A small network was shown many inputs. Here are its activations along a few directions, one row for each input.
In each table, some parts of the input vary, and every possible input appears once, in random order.
Descriptions start from the smaller parts, as in this example, which fits no table here: ring(8) and (point or line(11) or (values(3) and line(6))).
Shared parts are said once, and a part with two or three values counts as separate values.
(in the rows, 128 means zero)

Other details of the inputs vary at random and push rows far along two fixed directions, the same in every table; ignore that.

Table:
R1: [173 240 111  23 133 138 152  10 187 192  78 192 112 233]
R2: [141 128 138  97 161  39 101  76 139 141  98 117  61 206]
R3: [105 112 136 141  90 206 193 165 130 114 153 130 179  40]
R4: [ 72  57 108 131 128 148  54 198 101  89 119 105 158 103]
R5: [158  99 157 134 133 123 127 151 129 138 159 128 120 132]
R6: [185 156 141  75 141 148 167  68 232 213 133 160  99 159]
R7: [155 196  88  39 123 174 214  49 179 188  96 150 126 174]
R8: [121 138 125 112 150  57  74 104 114  98 142 129  44 189]
R9: [148  87 134 197 144 181 138 196 151 119 158 132 150  52]
R10: [ 84 152 161  92 115  60  73 113  45  76 138 142  88 198]
R11: [ 61 137 149 103 144  52  51 131  49  56 131 146  76 182]
R12: [ 84 124 112  90 137 146 148 122 122 110 128 145 103 102]
R13: [149  85 144 169 119  96 112 193  65 121 147  98 144 126]
R14: [175 124 132 130 166 120 135 103 170 153 106 131 116 150]
R15: [161 138 118 165  99 111 124 138 109 129 139 118 137 122]
R16: [139 131 132 152 130 123 125 134 174 139 150 134 112  95]
R17: [ 81 115 128 167 132 129 133 149  62  81 119  70 144  83]
R18: [ 98 158 129  41 134  81 108  54  66 122 138 109  53 202]
R19: [147  98 150 157 117 120 111 157 101 112 167 121 115 123]
R20: [125 159 105 120 136 208 213  97 197 144  91 134 164  87]
R21: [ 75 116 136 156 137 174 144 173 135 104 141 172 164  58]
R22: [ 73 105 124 142 136 142 115 158  71  84 146 102 119  52]
R23: [180 126 133 162 106 160 173 146 176 190 126 132 163  90]
R24: [155  99 130 174 150 116 116 143 122 108 122 112 137 117]
R25: [130 100 133 208 122  95 103 164  99  81 133  95 140  90]
R26: [105 130 128 157 100 157 167 178  87 125 137 144 203  85]
R27: [161 115 135 124 171 142 137 136 182 154 135 146 104 130]
R28: [ 68 145 147 123 145  39  61 112  32  54  98 119 100 202]
R29: [154 137  73  81 109 176 122 117 169 173  94 122 185 168]
R30: [ 81  71 106 166 125 129  67 204  87  77 100  71 191 109]
R31: [137 104  95  84 104 202 117 115 184 159 109 133 171 138]
R32: [177 153 122 172 121 169 169  94 230 175  99 134 155  74]
R33: [100 165 114  46 134  55 107  53  36 129 125  86  71 230]
R34: [163 149 131 128 112 133 133  96 170 149 151 145 109 132]
R35: [141 132 142 142 103 115 132 123 158 148 157 131 114 116]
R36: [164 117 139 156 147 184 171 155 227 174 138 149 148  56]
R37: [153  84 136 196 105 113 111 196  54 103 155 101 162  96]
R38: [ 90 137 149 110 110 132 140 123 102 120 144 160 128 134]
R39: [164 158 120 124 102 102 138  94 160 172 122 131 111 156]
R40: [ 87 141 130 136 146 124 144 130 115 108  97 141 147 130]
Each input here is: values(4) and (point or line(4) or ring(5)).
The inputs of R7 and R12 match in every part but the values(4) part. If R39 is changed in the same way as R7 into R12, which row does it become? -> R16
The inputs of R38 and R40 match in every part but the values(4) part. If R10 is changed in the same way as R38 into R40, which row does it become? -> R28
A walk changes only the line(4) part. It starts at R11 and steps to R21. List the rest of the walk in order. -> R12, R22
Change only the values(4) part in R27. List by row number the other rows that result. -> R5, R13, R14
A walk changes only the ring(5) part. It starts at R2 and steps to R14. List the rest of the walk in order. -> R24, R25, R32

Table:
R41: [126 154 127 143 109 217 186 130 168 144 132 161 175  51]
R42: [142 160 105  34 156 129 128  57 160 164 100 150  86 214]
R43: [131 139 123 129 105 219 184 141 169 153 129 155 194  69]
R44: [128 146 116 138 108 216 189 136 166 151 117 144 200  68]
R45: [175 131 145 185 133 174 172 144 201 166 135 152 161  59]
R46: [185 128 141 186 124 182 163 148 207 163 141 158 161  65]
R47: [168 158 144  82 157  78 121  67 169 163 127 161  56 205]
R48: [ 98  92 121 153 124 106  99 172  63  86 118  89 153 124]
R49: [100  87 125 151 121 107  82 175  65  85 127  95 156 126]
R50: [ 66  71 145 142 126  73  71 190  40  59 155  95 110 123]
R51: [ 85 113 126 150 102 113 115 166  59  88 123 102 163 115]
R52: [ 59 123 138 144 115  83 109 151  21  57 136  99 123 120]
R53: [183 134 136 192 134 175 171 144 204 159 126 148 166  62]
R54: [128 153 126 146 114 215 176 123 172 142 121 148 183  54]
R55: [124  80 148 178 120  36  78 181  44  84 159  72  99 135]
R56: [142 127 111 142 130 219 174 143 178 154 110 131 191  70]
R57: [ 96  91 125 142 118 103  85 178  59  86 136 106 144 132]
R58: [131  75 147 183 116  56  73 188  57  88 165  77 113 127]
R59: [134 153 109  67 156 108  98  62 172 149  97 141  81 204]
R60: [ 53 108 151 139 112  88 112 171  10  56 165 112 115 107]
R61: [135 158 107  49 155 108 106  55 174 157 104 154  65 214]
R62: [129 158 103  61 159  95 114  53 164 146  90 137  71 207]
R63: [127 160 109  51 164 112 127  51 174 156  96 143  68 201]
R64: [117 162 123 141 120 217 204 121 158 140 131 151 173  46]
R65: [172 153 137 104 155  76 105  74 165 153 117 148  67 207]
R66: [170 142 134  67 144  57 110  63 143 167 135 129  38 223]
R67: [186 122 133 176 120 181 175 142 197 179 143 126 157  56]
R68: [ 88 106 132 149 102 112  97 174  63  87 132 106 165 117]
R69: [ 85 111 132 139  99 112 104 175  59  89 142 118 154 122]
R70: [177 145 121  79 141  72 109  65 158 169 133 133  51 217]
The inputs of R55 and R70 match in every part but one. If R53 is changed in the same way as R55 into R70, which row does it become? -> R46
What do these inputs look like to the network? -> ring(5) and (values(2) or line(4))
Change only the values(2) part in R58. List by row number the other rows that result. -> R65
Change only the ring(5) part in R61. List by row number the other rows that result. -> R50, R59, R62, R63
